cols: T W L N U R
[ 77 124  96 138 169 143] = J610
[ 83 139 130 142 136 165] = J282
[148 138 129 137 175 142] = J524
[148 131 139 120 133 129] = J688
[ 75 137  93 143 163 146] = J822
[ 78 121  97 139 171 143] = J797
[ 78 121  97 140 172 143] = J594
common J797 J282: 
[139]
down: [169 136 175 133 163 171]
U
common J797 J688: 
[139]
common J524 J610: 
[138]
down: [163 171]
U
common J524 J282: 
[142]
common J610 J524: 
[138]

cols: B X E F Y Q D M
[117 132 156 122 115 139 137 134] = J162
[121 157 158 124 125 130 159 194] = J541
[134 174 139 134 110 114 114 142] = J206
[125 132 152 152 134 113 130 142] = J397
[133 178 142 111 130 113 117 140] = J493
[122 116 133 128 129 129 152 140] = J363
[107 175 163 148 121 131 146 196] = J569
[120 148 156 111 122 152 131 133] = J165
[110 103 122 136 137 121 128 110] = J446
[128 155 130 141 144 124 114 151] = J122
[118 135 129 148 120 135 136 146] = J24
[131 121 122 139 158 125 136 104] = J274
down: [118 131]
B
down: [133 110 151]
M
down: [194 142 142 140 140 196]
M
down: [157 174 132 178 116 175 148 103 155 135]
X
common J493 J541: 
[130]

cols: V G C S P Z H A K
[140 189 134 155 105 137 206 151 149] : J349
[114 141 123 151 133 134 150 108 169] : J549
[114 189 133 155 105 137 206 151 149] : J328
down: [114 114]
V
down: [169 149]
K
down: [189 141]
G
asked: [114 189 133 155 105 137 206 151 149]
J328
asked: [140 189 134 155 105 137 206 151 149]
J349
down: [105 133]
P
down: [123 133]
C

cols: dev nabo kifo Nuva
[ 89 163  84 177] = J844
[158 108  63 113] = J879
[152 177  64 110] = J234
[178 137 202 140] = J650
[ 89 163  72 169] = J155
down: [108 177]
nabo
common J844 J234: 
[177]

cols: manib neka Zogi Zud Rapu lon tagut govo Gid
[150 133 121 117 114  54 101 112 102] : J660
[116 125 116 121 166 152 147  62 162] : J68
[183 145 125  99  88 126  90 124 154] : J324
[ 58 113 156 105 125 141 164 129 117] : J693
[178 107 143  85 112 157 112 128 167] : J987
[150  93 146 124 110 111 115 194 101] : J485
[ 62 103 115 105 130 124 161 128 108] : J852
down: [115 161]
tagut
common J68 J660: 
[121]
common J987 J660: 
[112]

cols: pes Guk muvi Sosit Munin Doguv gato
[100 107 130 171  97 157 113] : J895
[ 86 117  90 111  99 185  92] : J604
[136 147 197  70 187  89  90] : J709
[167 121  97 124  97 118 127] : J400
[169 123  89 114  92 120 130] : J798
[176 128 133  93 127 102 106] : J560
[167 120  93 125  94 116 132] : J15
[131 148 193  70 188  84  99] : J936
[102 106  66 126  70 182 108] : J568
[167 121  94 123  96 115 132] : J367
down: [117 147 121 123 128]
Guk
down: [100  86]
pes
down: [131 102 167]
pes

cols: tava Mefu Suve kaz buse sok ruv Pipap gul
[152 139 146 135  59 123 195 164 158]  J65
[114  58 177 123 147 164  53  71  85]  J210
[ 55 163 189  55 169 127 134  79 168]  J237
[ 55 100 189  55 169 127 134 188 160]  J125
[ 76 169 163 163 164 193 186 124 113]  J121
common J121 J210: 
[164]
common J65 J121: 
[164]

cols: fepup Duv lal kavig vede soti puban selar lok savis
[139 126 199 131 128 136 118 117 116 145] -> J425
[192 195 143  71  56 133 180 200  95 128] -> J216
[128 110 129 138 200 121 117 110 136 120] -> J703
[111 119 125 144 141 132 117 107 139 130] -> J351
common J351 J703: 
[117]
asked: [128 110 129 138 200 121 117 110 136 120]
J703
down: [ 71 138 144]
kavig

cols: gafub Ped fikel zuz kat Tana Piram liv sape
[204 139  92 118 151 141  91 114 171]  J536
[ 80 149 135 144 100 121 142  81  98]  J72
[ 80 124 135 119 100 121 142  81  98]  J373
[150 154 135 142 123 127 154 123 151]  J256
[115 139 128 147 137 122 145 107 138]  J598
[107 129 138 101 100 134 145 110 124]  J686
[ 88 127 137 127 111 127 170 142 120]  J966
[152 150 120 122 133 123 134 147 156]  J577
[161 120 103 140 151 205 128 127 204]  J625
common J686 J577: 
[134]
down: [135 135 135 128]
fikel
down: [121 127]
Tana
common J256 J536: 
[151]
common J598 J536: 
[139]

cols: zam surik Zub dataf koge nesog vos
[204  79 162 118 192 135 131] -> J149
[132 203 113 121 203 204 123] -> J810
[160 204 149 189 147 117 134] -> J230
common J810 J230: 
[204]
down: [135 204]
nesog
common J149 J810: 
[204]
common J810 J149: 
[204]

cols: Vozun Rezut zitap lise rop raf Tuduf Tufi bim
[154 139 118 127 120 179 120 137 108] -> J395
[132 111 132 153 111 190 169 152 113] -> J796
[100 107 147 130 136 150 172 112 113] -> J303
[154 139 113 127 120 135 119 145 130] -> J889
[115 149 146 150 148 110 114 114 129] -> J217
[110 150 146 144 150 137 154 112 132] -> J86
common J303 J217: 
[150]
common J796 J303: 
[113]
common J796 J889: 
[113]
common J303 J796: 
[113]
down: [108 113 113 130 129]
bim

